These are the activations of a small neural network, seen along a few directions. Each row is one input.
Each table varies a few parts of the input and shows all the possible inputs, shuffled.
A made-up example of a description, with smaller parts first: one of 8 places around a ring, together with either a single point or one of 9 places along a line or (one of 3 separate values, together with one of 6 places along a line).
Shared parts are said once, and a part with two or three values counts as separate values.

Rows:
row 1: [ -2  51  32 -16   1 -10  38  30   1  -5 -30  -8 -11  31 -11]
row 2: [-25  35 -10  -4  11  12   2  35  33  24   8 -38  -8  25  40]
row 3: [ -2  29   7  -1  21   3  23  61  24  -5  13 -17 -25  50   7]
row 4: [ -5  26   4 -12 -28 -26   9  37 -49 -44  -1  22   4  -8 -53]
row 5: [  28   -4  -34    5   18   45   -5 -102    9    8   -7   46   -1    5
    7]
row 6: [ 16 -53 -18  13 -37   5 -51 -37  20  32  10  44  12 -10  -4]
row 7: [ 30   2  35  83  23  -4  56 -17 -20 -26  -9 -34  61 -31  68]
row 8: [ -9  -9 -13 -17  36  48  -6 -25  46  36  22   7  -6   3  31]
row 9: [ 31 -11 -24  -3   4  41 -10 -51  48  26  -2  36  -7  -2  28]
row 10: [  8   6  -9 -22 -29 -36  31  12 -66 -28 -35  47   1 -25 -64]
row 11: [-39  17  26 -11 -10 -33   2  23 -22 -24  -6 -33 -22  -6 -50]
row 12: [-29   0  -3 -19   4 -36 -43  37  24  24  24 -43  -9  -7  -6]
row 13: [-21  -6   1  -4  12 -21 -15  64   7 -15  30 -43 -26  10 -37]
row 14: [ 12 -42 -33  10  -8  15 -43 -94 -14   7   8  37   7 -19 -31]
row 15: [-19 -48   5  -8 -15  -1 -60  23  14  23   3 -37  -2   7  22]
row 16: [-21  -9   4  -4   9  31 -20   6  32  14  -8 -27 -18  36  65]
row 17: [ 23  58  10 -32  -9 -11  47  24 -19 -36 -28  31   1  18 -13]
row 18: [ 25 -31  47  88   1 -40  13  -6 -48 -18  27 -23  54 -49  29]
row 19: [ 22  38 -14 -34 -13   2  78  -1 -45 -29 -56  35  -6  -7 -21]
row 20: [-26 -47 -12 -12  10  18 -44 -18  23  34  38  -2   2 -21  -7]
Q: Changing only one part turns row 11 into row 1. The same change can be made to row 14. Which row results?
A: row 5
Q: Describe the family of inputs behind these rows.
A: one of 2 separate values, together with either a single point or one of 9 places along a line
Q: Change only the choice among 2 separate values in row 6. List by row number the other rows that result.
A: row 9
Q: Change only the choice among 2 separate values in row 16. List by row number the other rows that result.
A: row 15

Rows:
row 21: [ -44   36   27  -18  -33 -104    7  102  -41  -53   12  -28  -12  -16
  -45]
row 22: [ 27   2  38  51  13  -1  49   1 -78 -56 -22 -39  36 -22 -19]
row 23: [ 33  50 -14 -12 -26  36  55 -10 -32 -52 -54  -1  -9  44 -37]
row 24: [ -29  -90  -12   12  -12   13 -120   -9   53   60   48  -51   14   -4
   28]
row 25: [ 19   2 -37  -7   8  42  -4 -90  23   8 -20  98 -22  -1  26]
row 26: [ 16 -43   5  68  31 -15  -9 -89  -8  -4  17  54  28 -50  41]
row 27: [ 14 -26  13  11  36  62 -37 -21 111  80  38 -52   7  21  77]
row 28: [ 11  -5  16  15 -30   1   5   9 -89 -49 -18 -23  31 -37 -76]
row 29: [-14 -63 -41 -36   3  46 -99  -7  77  96  32 -26 -19  29  -8]
row 30: [ 18 -60 -31   9 -12 -14 -39 -78 -29  17  29  64  20 -79  -6]
row 31: [ 19  26 -28 -11 -47  17  20   8 -60 -32 -31   8  12  27 -96]
row 32: [ 11 -35 -20 -34  19  74 -60 -17 116  74  18 -27 -38  43  41]
row 33: [-51  76  45 -16  10 -49 103  83  -9 -39 -10 -29 -22  22  29]
row 34: [ -3 -80  23  43  40  16 -76 -17  77  56  48 -69  13  -2  69]
row 35: [-29  77  22 -68  -2 -38  57 101  -8 -37 -48   8 -51  40  -5]
row 36: [ 23 -32 -63 -27 -16  23 -27 -66 -16  40  11 103  -3 -30 -23]
row 37: [ 32  58  10  31  -1  22  83 -18 -38 -43 -34 -33  31  17  -3]
row 38: [-39  60  -3 -56 -36 -72  21 109 -24 -28 -12  10 -29  36 -66]
row 39: [-31  36  61   9  22 -90  50 104 -44 -51  -4 -37  -9 -13  14]
row 40: [ 18  10 -10  37  32  30  21 -96  19  14  -1  69  23 -25  60]
Q: Describe the family of inputs behind these rows.
A: one of 4 places along a line, together with one of 5 places around a ring
Q: Changing only the place on the ring of 5 turns row 35 into row 39. The same change can be made to row 23. Which row results?
A: row 22
Q: Change only the place on the line of 4 in row 36. List by row number the other rows that result.
A: row 29, row 31, row 38

Rows:
row 41: [ 20 -11  -6   8  -1  72  -2 -39  -3  22 -28  19  -9 -13  -5]
row 42: [-47  79  41  19   9 -66  73  50 -75 -30  17 -27   9 -35  -9]
row 43: [  9 -18 -28  -5  -3  60  23 -20   3  24 -13   4  10  38  21]
row 44: [ 56  36  -8 -24 -29   0  52  22 -63 -86 -35  23 -22  18 -49]
row 45: [-41  70  24   6   0 -19  64  51 -66 -28 -20 -38  23   3 -61]
row 46: [ 20  33 -30 -61 -39 -27  63  13 -34 -72 -56  66 -32  -9 -38]
row 47: [ 39 -28  13  24  15  25 -36 -51 -25   3  -3  11  52 -25 -19]
row 48: [  5 -18 -31 -37 -21  20 -37 -56  -5  27 -11  82  16 -33 -10]
row 49: [-41 -30 -22 -63 -23 -33 -40  75  40  40  16  -1 -41  12 -24]
row 50: [ -9 -16 -35 -37   1  26  24 -25  24  37 -15  61  -9  28  27]
row 51: [18 21 -5  4 -7 48  0 -9 57 20  9 -6 -1 50  8]
row 52: [ -5  23   8  26  26 -50 -26   7  24   6  12 -50   1  -6  78]
row 53: [  2 -46  -1  80 -10 -42 -13 -66 -17 -12  34  17  32 -62   3]
row 54: [ 49  23   2  -7  -9 -13  73  12 -63 -92 -35 -19  -9 -11 -36]
row 55: [ 36 -16 -15   3  -8  49 -48 -45 -26  12  -2  40  33  -9 -25]
row 56: [-13  28 -22 -34   1 -20 -50   3  51  32 -22  26 -40  50  18]
row 57: [-10 -28  -6 -23  -8  -4 -49  86  21  25  25 -44 -23  36 -40]
row 58: [-47  80  10 -23 -42   3  56  43 -72 -14 -18 -20  -7  17 -62]
row 59: [-13 -35  35  15  20 -74 -29  89  19  12  48 -53  -2 -19  20]
row 60: [-54  85  10 -46 -19 -36  48  45 -49  -4 -13  50 -29  21 -66]
row 61: [  6 -40 -37  36 -43  27 -35 -70 -24   3  14  28  12  -7 -50]
row 62: [ 37  23  21  17 -18 -58  86  18 -56 -95 -30  -5  -6 -53  15]
row 63: [-19 -44  15 -11  -6 -23 -29  73  19  19  17 -85  -3   5 -23]
row 64: [ 25 -20   4  38  27 -15 -20 -43 -24  -3  26  19  54 -75  34]
row 65: [-12 -39 -45   4 -39  -8 -33 -74  -2  15  12  84  -7 -17 -44]
row 66: [-31 -12   2 -34 -10  35 -42  44  24   1   8 -41 -23  35   7]
row 67: [  6 -25  11  36  28  -9  43 -17   5  10   9  -5  31 -17  78]
row 68: [ 36 -20  31  37  40  43   1 -39  -1  11 -22   4   7 -15  -9]
row 69: [-49 -10  -6 -66  -5   1 -40  40  45  13   6  15 -43  25  13]
row 70: [  2  17  -3   8  19  -5 -34  -2  25  11 -12 -68  -1  33  25]
row 71: [ 16 -17  32  52  32   3  20 -35   2   7  -8   9  11 -68  49]
row 72: [ 18 -24  -8  15  38  36  31 -23   0  13   1 -20  27  25  24]
row 73: [ 13  11   7  14  15  29  18 -18  51  11  17 -44  18  23  22]
row 74: [ 14  14  36  42  21 -21  20  -6  54   6  33 -15  20  -4  68]
row 75: [  6  -3 -23 -24  24  37  -3 -39  15  31 -16  79 -31 -20  -4]
row 76: [-14  19 -21 -36 -21  19  11 -19  76  34   0  37 -18  26  24]
row 77: [-34 -19  43   4  18 -34 -22  47  21 -12  32 -50  -2 -20  67]
row 78: [ 22 -49  -1  65  -2  -2 -32 -70 -21  -9  20  13  28  -9 -54]
row 79: [-22 -19  22 -16  31  11 -33  41  20 -10  23 -66  -7  22  11]
row 80: [  6  27 -15  -2  -3  14 -52   7  31  20 -20 -30 -20  60  11]
Q: Changing only one part turns row 53 into row 65. The same change can be made to row 71. Which row results?
A: row 75
Q: Describe the family of inputs behind these rows.
A: one of 4 places along a line, together with either one of 2 separate values or one of 8 places along a line
Q: Change only the choice among 2 separate values in row 62. List by row number the other rows that result.
A: row 42
Q: Which other rows agree with row 68 in the place on the line of 4? List them by row number.
A: row 45, row 47, row 54, row 63, row 70, row 72, row 73, row 78, row 79

Rows:
row 81: [ 30 -29 -43 -33 -20  49  -7 -43   1  -1 -14  55 -13   2 -27]
row 82: [ 19 -13 -39   0  -9  33 -28 -66  -9  18 -15  44   5  -1 -12]
row 83: [-16 109  34 -30   2 -83 123  82 -52 -84 -41  34 -28  -1  -5]
row 84: [ -35   44   38   -5  -37 -101   45  103 -109  -81  -14  -16   -8  -32
 -105]
row 85: [ 20 -50  11  41  32  24 -42 -53  41  36  22  -3  13 -28  47]
row 86: [ 15 -46 -13  38  21  26 -11 -57  14  38  28  16  32 -15  25]
row 87: [  4 100  49  -1 -12 -18 112  86 -81 -91 -57 -73  -1  36 -55]
row 88: [ 23 -65   3  39  22  -1 -57 -37  53  25  37 -42  24 -22  76]
row 89: [-31 -19 -20 -35  -8   7 -56  30  76  49  26 -21 -35  51  12]
row 90: [-34 -20  -2 -33  12  27 -58  26  58  61  15 -27 -16  33  35]
row 91: [  6 -12 -20  19  -3  35 -20 -71   8  30  13  33  27 -23   8]
Q: Describe the family of inputs behind these rows.
A: either one of 3 separate values or one of 8 places along a line
Q: Which other rows belong to the same alternative as row 85? List them by row number.
A: row 81, row 82, row 86, row 88, row 89, row 90, row 91
